Each row below holds a small network's activations on one input, seen along a few directions.
Each table varies a few parts of the input and shows all the possible inputs, shuffled.
Descriptions start from the smaller parts, as in this example, which fits no table here: ring(8) and (point or line(9) or (values(3) and line(4))).
Shared parts are said once, and a part with two or three values counts as separate values.

Other details of the inputs vary at random and push rows far along two fixed directions, the same in every table; ignore that.

A family of inputs:
x1: 11; -18; 12; -50; 37; 29; 4; 2; 20; 47; -6; -1; 41
x2: -47; 57; 15; 0; -24; 68; 61; -32; 1; -42; -19; 50; 2
x3: -27; -33; -12; -42; 42; 16; -9; 17; 24; 45; -13; 6; 33
x4: 34; -26; 6; -27; 21; -7; -4; 0; -11; 50; -1; -10; 29
x5: 11; 1; -13; -2; -25; -47; -8; 25; 26; -41; 13; -14; -20
x6: -26; -25; -12; -43; 41; 7; -15; 10; 20; 45; -11; 12; 46
x7: 20; -4; -23; 33; -22; -46; -45; 14; -6; -23; 14; -22; -20
x8: -58; -29; 7; -17; 90; 38; 18; -17; 7; 65; 1; -2; 26
x9: 71; 10; -2; 31; -66; -63; 14; 11; -9; -68; 21; -29; -51
x10: 75; 17; -21; 6; -56; -53; 3; 23; 16; -61; 19; -22; -41
x11: 46; -23; -4; -1; 16; 4; -32; 7; -6; 32; 0; -30; 5
x12: -81; -10; 23; -17; 35; 50; 25; -17; -5; 47; -21; 29; 33
x13: 71; 33; -15; 48; -63; -51; -24; 3; -15; -64; 19; -27; -45
x14: -49; 56; 21; 36; -20; 77; 36; -43; -24; -33; -22; 36; -6
x15: -41; 85; 21; 56; -54; 56; 40; -40; -24; -69; -11; 34; -33
x16: 10; -43; -10; -15; 16; -42; -24; 17; 0; 37; 5; -16; 17
x17: 32; 3; -16; 47; -45; -63; -39; 22; 1; -58; 25; -39; -50
x18: 62; -31; -4; -50; 27; -22; -26; 19; 20; 37; 9; -15; 25
x19: 3; -44; -9; -11; 14; -28; -13; 20; 3; 32; 2; -17; 2
x20: 40; -20; -7; -47; 25; -2; -13; 8; 15; 39; 0; -7; 38
x21: 9; -48; -10; 3; 27; -16; -48; 16; 4; 25; 5; -33; 7
x22: 1; -33; -10; -42; 35; -20; -29; 23; 25; 33; 1; 1; 26
x23: 52; -31; 2; -11; 56; -18; 5; 2; 8; 39; 25; -44; 1
x24: 29; -27; 6; -22; 16; 5; 7; 5; -8; 42; -4; -12; 14
x25: 75; 12; -1; 19; -53; -68; -1; 13; -11; -46; 23; -18; -43
x26: -76; -8; 6; -34; 40; 57; 21; -10; 17; 27; -25; 35; 41
x27: -85; 51; 8; 39; -11; 53; 9; -29; -21; -27; -16; 52; -9
x28: 38; 3; -30; 54; -53; -64; -38; 27; -3; -63; 22; -35; -59
x29: -86; 41; 15; 20; -16; 36; 40; -27; -18; -20; -18; 59; -7
x30: -85; 59; 12; 49; -56; 28; 63; -29; -18; -77; -15; 49; -37
x31: -48; 51; 32; 14; -23; 57; 62; -34; -21; -20; -16; 40; -3
x32: 21; -26; 12; -23; 51; 30; -37; -7; -8; 69; -7; -6; 37
Each input here is: values(2) and (point or (values(3) and ring(5))).
The inputs of x30 and x9 match in every part but the values(2) part. If x26 is changed in the same way as x30 into x9, which row does it become?
> x2
Which other rows does x10 become when the values(3) part takes its other values? List them by row number.
> x11, x24

A family of inputs:
x33: 64; 5; -2; -1; -9; -43; -6; 10; 3; -23; 17; -15; -22
x34: -52; 10; 10; 4; 22; 30; 2; -23; 1; 12; -3; 17; 17
x35: -22; -4; 10; -7; 3; 16; -3; 3; -9; 24; -14; 5; 19
x36: 75; -41; -8; -15; 19; -22; -37; 15; 1; 42; 1; -47; 13
x37: 76; -8; -17; -13; -16; -54; -3; 15; 13; -14; 26; -31; -9
x38: -30; -27; -4; -7; 51; 31; -20; -15; -7; 57; -10; 1; 39
x39: -27; 62; 9; 39; -37; 46; 43; -44; -30; -43; -11; 34; -14
x40: 97; -64; -14; -19; 16; -36; -54; 28; 6; 38; 12; -57; 8
x41: 1; -9; 17; -24; 50; 42; -5; -10; -14; 66; -5; 8; 33
x42: 0; -16; -9; -33; 4; -10; 3; 17; 17; 22; -9; 0; 20
x43: -44; 13; -13; -8; 4; 33; 12; -1; 16; -12; -6; 21; 4
x44: -15; 10; 17; -17; 14; 54; 23; -14; 4; 2; -15; 22; 19
x45: -8; 51; 13; 17; -28; 17; 43; -28; -10; -52; -1; 25; -11
x46: -18; -2; 12; -4; -8; -6; 2; -9; -4; 5; -1; 11; 10
x47: -40; 51; -15; 20; -20; 6; 27; -9; 4; -46; 3; 34; -27
x48: 49; -27; -26; 18; -4; -50; -48; 23; 6; -3; 8; -47; -16
x49: -14; 24; 4; 13; -35; -20; 24; -7; -5; -48; 1; 20; -11
x50: -19; 0; 12; -7; -10; 2; -1; 0; 3; 6; -12; 6; 6
x51: -3; -23; 22; -34; 38; 52; -6; -9; 8; 52; -11; 3; 35
x52: -57; 54; 14; 34; -45; 26; 37; -25; -28; -43; -7; 42; -10
x53: -30; 70; 18; 33; -39; 51; 42; -28; -20; -44; -13; 28; -16
x54: -28; 73; 3; 12; -31; 37; 58; -26; -7; -44; -5; 50; -22
x55: -48; 16; -9; -14; 19; 35; 15; -6; 16; 8; -14; 18; 17
x56: -16; 20; 19; 0; 13; 47; 19; -26; -20; 20; -3; 15; 24
x57: -66; 49; 7; 35; -32; 42; 19; -22; 1; -57; -8; 34; -26
x58: -3; -28; 13; 7; 14; -15; 16; 1; 3; 13; 10; -25; -17
x59: -45; 21; 7; 12; 15; 21; -1; -15; 0; 2; -2; 24; -5
x60: -21; -7; 9; -21; 9; 8; 8; 3; 6; 11; -19; 12; 22
x61: -31; -38; 4; -32; 54; 24; 36; -1; 10; 58; -4; -5; 23
x62: 1; -6; -7; -2; 24; -20; -16; 8; 8; 0; 7; -1; -4
x63: -51; 2; 20; 19; 16; 37; 42; -16; -18; 14; -3; 6; -6
x64: 23; -9; 15; -15; 16; 5; -4; -13; 0; 25; 7; -11; 17
x65: 61; -4; -1; 11; -26; -20; -19; 17; -2; -21; 17; -30; -19
x66: 33; 2; -4; 38; -41; -67; 29; 14; 2; -72; 24; -32; -63
x67: -15; -35; 4; -25; 51; 14; -33; 5; 18; 56; -7; -18; 32
x68: 19; -27; 18; -36; 42; 26; -15; -3; 11; 62; -9; -17; 36
x69: -41; 8; 13; -16; 16; 20; 19; -9; -5; 13; -16; 40; 16
x70: -42; 48; 0; 41; -29; 20; 11; -10; -9; -45; -5; 13; -21
x71: -11; -35; -1; -32; 58; 11; -24; 9; 19; 46; -11; -14; 37
x72: -29; -9; 13; -11; -8; 20; -2; -1; 4; 5; -11; 16; 8
x73: 1; -33; -6; -8; 0; 6; -20; 8; -6; 23; -13; -2; 12
x74: -16; -18; 4; 22; 10; 8; 25; -9; -15; 12; -3; -12; -16
x75: -52; 21; -8; -6; 14; 28; 23; -16; 7; -1; -3; 27; 17
x76: -23; 7; -5; -21; 3; 2; 19; 3; 4; 14; -6; 32; 9
x77: 83; -9; -2; 3; -15; -61; -29; 16; 5; -11; 27; -35; -31
x78: -49; 12; 6; 12; 22; 35; 0; -17; -12; 15; -2; 14; 20
x79: 32; 27; -18; 51; -44; -61; -23; 18; -7; -62; 29; -18; -56
x80: 18; 25; -13; 45; -70; -47; 4; -3; -21; -65; 8; -1; -39
x81: 51; -18; -9; 8; -21; -67; -34; 29; -9; -4; 21; -24; -22
x82: -5; -19; 4; -7; -6; 6; -15; 14; -6; 12; -3; -1; 10
x83: 19; -55; -6; -28; 42; -13; -38; 13; -9; 76; -8; -9; 30
x84: 52; -29; -5; -4; -14; -73; -37; 27; 6; 3; 19; -24; -20
x85: -36; 15; -2; -15; -9; 11; 32; -9; 2; -2; -6; 32; 17
x86: 5; -20; -13; -27; -11; -12; 0; 22; 17; 1; -1; 4; 7
x87: 26; -5; -14; 12; -7; -52; -18; 11; 10; -36; 20; -22; -15
x88: -34; -28; 3; -15; 47; 45; -26; 4; 2; 49; -7; -1; 34
x89: 43; -41; 9; -47; 51; 4; -17; 10; 16; 57; -7; -26; 40
x90: 54; 6; -8; 16; -14; -22; -12; -1; -15; -6; 8; -13; -23
x91: 13; 23; -6; 24; -68; -39; 11; 15; 4; -86; 6; 7; -42
x92: -2; -18; -8; -7; 14; -5; -19; 13; 16; -11; 2; -9; 1
x93: 34; 3; -6; -23; 1; -1; 11; 7; 16; 7; 0; -11; 8
x94: 24; -24; -22; 18; -6; -21; -39; 16; 4; -11; 6; -27; -15
x95: 35; 22; -27; 55; -45; -60; -24; 10; -9; -61; 19; -16; -58
x96: -22; -2; 0; 2; -7; 18; 0; -7; -13; 15; -24; 10; 12
x97: 76; -15; -18; -16; -22; -39; -10; 27; 22; -20; 20; -31; -15
The inputs of x42 and x60 match in every part but one. If x54 is changed in the same way as x42 into x60, which row does it become?
> x33
What is each input in this table made of?
> line(5) and (point or (values(3) and line(4)))
Which other rows agree with x78 in the line(5) part? List them by row number.
> x35, x41, x52, x53, x56, x63, x65, x70, x79, x81, x82, x88
Which other rows does x73 become when the line(5) part takes its other values? List them by row number.
> x72, x82, x86, x91
Which other rows does x54 become when the line(4) part takes its other values? List them by row number.
> x37, x93, x97
Start at x74 and move only the line(5) part, one step at a time. The first step leads to x63. Which rows follow, in order?
> x58, x66, x61
Which other rows does x90 become when the values(3) part takes its other values? List them by row number.
> x83, x95
Which other rows does x76 become when the values(3) part takes its other values? List them by row number.
> x47, x54

A family of inputs:
x98: -28; -34; 2; -28; 37; 18; -18; 3; -2; 58; -15; 8; 47
x99: 67; -15; -8; -13; -12; -20; -26; 14; 8; 4; 2; -23; 1
x100: 19; 22; -24; 21; -45; -66; -8; 16; 11; -65; 18; -4; -32
x101: -40; 43; 2; 38; -23; 24; 7; -25; -21; -27; -3; 26; -8
x102: -44; 9; 2; -2; -2; 21; 22; -5; 8; -8; -7; 10; 2
x103: -22; -16; 9; -9; 11; 12; -14; 7; 1; 15; -8; 7; 14
x104: 54; -65; -10; -15; 28; -47; -45; 29; 17; 39; 12; -59; 7
x105: 33; -6; -15; 22; -33; -56; -28; 13; -1; -29; 10; -20; -21
x106: 6; -24; 20; -53; 41; 27; 22; -7; 6; 59; -6; 4; 42
x107: 14; -26; 23; -41; 36; 27; 19; -5; -3; 57; -8; 0; 39
x108: 8; 6; 23; -16; 27; 37; 25; -23; -13; 33; -8; 6; 21
x109: -19; 51; -2; -6; -22; 36; 33; -14; 9; -37; -12; 40; 1
x110: 40; -32; -7; 10; 15; -30; -34; 15; 4; 17; 19; -48; -5
x111: 71; -13; -12; -11; -27; -33; -22; 25; 7; -12; 7; -24; -5
x112: -49; 46; 11; 35; -23; 32; 12; -22; -15; -42; -10; 30; -21
x113: -36; 8; 6; 11; 17; 34; 9; -15; -6; 8; -11; 1; 5
x114: -36; 28; 13; 28; -6; 32; -3; -18; -13; -16; -2; 19; -8
x115: -32; -35; 8; -39; 42; 21; -19; 7; 13; 50; -9; 7; 37
x116: 25; -5; -20; 6; -36; -62; -21; 21; 8; -33; 16; -16; -17
x117: 34; -9; -5; 21; -29; -48; -31; 17; 5; -34; 12; -22; -30
x118: -41; 0; 7; 2; 7; 30; 17; -4; 0; 6; -12; 7; 10
x119: 37; -32; -23; -9; 7; -58; -15; 27; 20; -10; 21; -27; -14
x120: -45; 51; 0; 38; -30; 19; 15; -25; -21; -42; -11; 30; -15
x121: 74; 13; -11; 16; -34; -25; -24; 9; -3; -28; 17; -25; -22
x122: -16; -34; 5; -10; 56; 34; -12; -9; -8; 61; -2; -6; 29
x123: -24; -27; -4; -37; 52; 9; -3; 9; 16; 55; -5; 10; 30
x124: -28; -32; 3; -17; 34; 26; 5; 0; -3; 40; -11; 6; 26
x125: -49; 25; -2; 14; -23; 18; 37; -12; -3; -37; -4; 28; -16
x126: -10; 62; 4; 23; -37; 45; 26; -25; -15; -44; -15; 30; -14
x127: -40; 7; 1; -9; 2; 14; 17; -2; 2; 9; -7; 23; 2
x128: 50; -31; -14; 3; 9; -52; -37; 23; -1; 18; 15; -38; -15
x129: 30; 6; -14; 39; -46; -49; 0; 8; -4; -59; 15; -19; -49
x130: -48; 42; 6; 32; -29; 24; 31; -19; -14; -31; -13; 34; -25
x131: 3; -21; 3; -55; 33; 39; -6; 2; 13; 55; -15; 10; 48
x132: -2; 15; 15; -28; 17; 20; 41; -14; 8; 10; -3; 19; 17
x133: -37; -3; 5; -5; 11; 22; 12; -1; -7; 23; -12; 20; 10
x134: 10; 19; -17; 21; -34; -46; 9; 15; 19; -62; 16; -14; -37
x135: 9; 47; 21; 24; -24; 26; 40; -30; -21; -27; 5; 13; -17
x136: 37; -33; -14; -17; 10; -59; -40; 33; 26; -2; 19; -27; -4
x137: -6; 43; 24; 13; -27; 30; 51; -30; -14; -27; -9; 25; -12
x138: 34; -22; -13; 14; 2; -36; -20; 11; -4; -6; 13; -31; -19
x139: -2; -28; 3; -10; 45; 14; -23; 1; -7; 62; 2; -9; 20
What is each input in this table made of?
> line(6) and (values(2) or ring(5))
The inputs of x135 and x108 match in every part but the line(6) part. If x110 is changed in the same way as x135 into x108, which row does it become?
> x113
Which other rows does x121 become when the values(2) part takes its other values? List them by row number.
> x135
Start at x121 and move only the line(6) part, one step at a time. The first step leads to x126. Which rows follow, in order?
> x99, x111, x131, x109
